kesut: +4.04 +5.03 +6.82 +1.11 -6.08 +7.12 -7.78
kap: +5.02 +5.55 -2.09 -5.47 +4.77 +1.33 +5.24
Fako: -0.24 +7.21 -4.93 +4.73 -7.47 +7.74 -5.48
Daki: +2.95 +6.08 +4.77 -1.53 -5.85 -6.83 -4.14
lag: +3.71 +3.72 -7.86 +4.40 +4.76 -8.09 +0.44
Nug: -3.28 -2.66 -5.92 +5.32 -4.71 +2.91 -4.66
riguf: -1.01 -0.55 +2.00 -7.34 +3.99 -3.42 -6.25
where: +3.71
lag, 1
where: -5.48
Fako, 7
where: +5.03
kesut, 2
where: +1.33
kap, 6
where: +6.82
kesut, 3
where: +0.44
lag, 7
where: +4.76
lag, 5

kesut: +1.00 +1.71 +0.52 +1.70 +1.23
Daki: +1.22 +0.76 +2.38 +0.65 +0.48
tifu: +0.75 -0.18 +0.56 +8.85 +0.28
where: +1.00
kesut, 1
where: +0.76
Daki, 2
where: +1.71
kesut, 2
where: +1.22
Daki, 1

tifu: +0.44 -2.09 -8.48 -3.28 -0.72 +2.95 -2.14 +0.12 +1.63 -2.00
kap: -0.73 -2.74 -3.28 -3.27 -2.51 +4.59 -1.41 +1.44 +3.17 -8.72
Fako: -0.73 -8.48 -8.47 -4.52 +4.58 +4.59 -1.41 +1.44 +3.17 -8.72
lag: -0.73 -2.74 -8.47 -4.52 -2.51 +4.05 -1.85 -0.32 -0.01 -7.46
where: -0.72
tifu, 5
where: -3.27
kap, 4
where: -2.00
tifu, 10
where: +1.63
tifu, 9
asked: -0.73 -2.74 -8.47 -4.52 -2.51 +4.05 -1.85 -0.32 -0.01 -7.46
lag
where: -1.85
lag, 7
where: -0.32
lag, 8

tifu: +9.08 -2.69 +4.92 -0.29
fenu: +9.08 -2.69 +4.92 -0.82
Nug: +9.08 -2.69 +4.93 -0.29
lag: -1.15 -2.85 -2.42 -2.84
tozo: -2.68 +5.52 +1.11 -2.25
where: -1.15
lag, 1
where: -0.82
fenu, 4
where: -2.68
tozo, 1
where: -2.85
lag, 2
where: +4.93
Nug, 3
where: -2.84
lag, 4
where: -2.25
tozo, 4

Fako: +0.25 -0.06 -0.03 +0.26 -0.08 +0.27 -0.03 -0.06 +0.27 +0.12 -0.03 -0.03
 +0.20 +0.22 +0.05 +0.16 +0.18 +0.26 +0.10 +0.23 +0.26 +0.25 -3.08
tifu: -0.28 +1.44 +2.26 -3.82 +0.37 -1.96 -3.66 +1.44 -2.72 -5.64 +2.38 +2.24
 -5.34 -4.98 +2.93 -5.62 -5.48 -3.33 -5.59 -4.78 -3.33 -0.28 +2.92
kipu: -1.04 -0.12 -0.36 -0.53 +2.39 -0.86 +0.53 -0.12 -0.74 +0.28 -0.40 -0.35
 -0.07 -0.22 -0.79 +0.11 +0.00 -0.63 +0.33 -0.28 -0.63 -1.04 -0.72
fenu: +0.68 -1.23 -1.07 +0.79 -3.34 +0.83 -0.95 -1.23 +0.85 -0.03 -1.03 -1.07
 +0.45 +0.59 -0.55 +0.23 +0.37 +0.83 -0.13 +0.65 +0.83 +0.68 -0.52
Nug: +0.25 -0.06 -0.03 +0.26 -0.08 +0.27 -0.03 -0.06 +0.27 +0.12 -0.03 -0.03
 +0.20 +0.22 +0.05 +0.16 +0.18 +0.26 +0.10 +0.23 +0.26 +0.25 +0.04
where: +2.38
tifu, 11
where: -0.53
kipu, 4
where: +0.79
fenu, 4
where: -3.82
tifu, 4

lupo: +3.25 +2.79 +0.75 +4.75
Daki: -8.65 -7.57 +0.39 +3.45
kipu: +2.77 +6.25 -2.49 -4.53
Nug: +2.80 -8.64 +1.97 +7.54
tifu: +2.78 -8.61 +4.74 +7.55
tozo: +1.21 -7.21 +2.08 +8.24
where: +4.75
lupo, 4
where: +2.78
tifu, 1
where: -8.64
Nug, 2
where: +0.39
Daki, 3
where: +7.54
Nug, 4
where: +2.08
tozo, 3
where: +4.74
tifu, 3

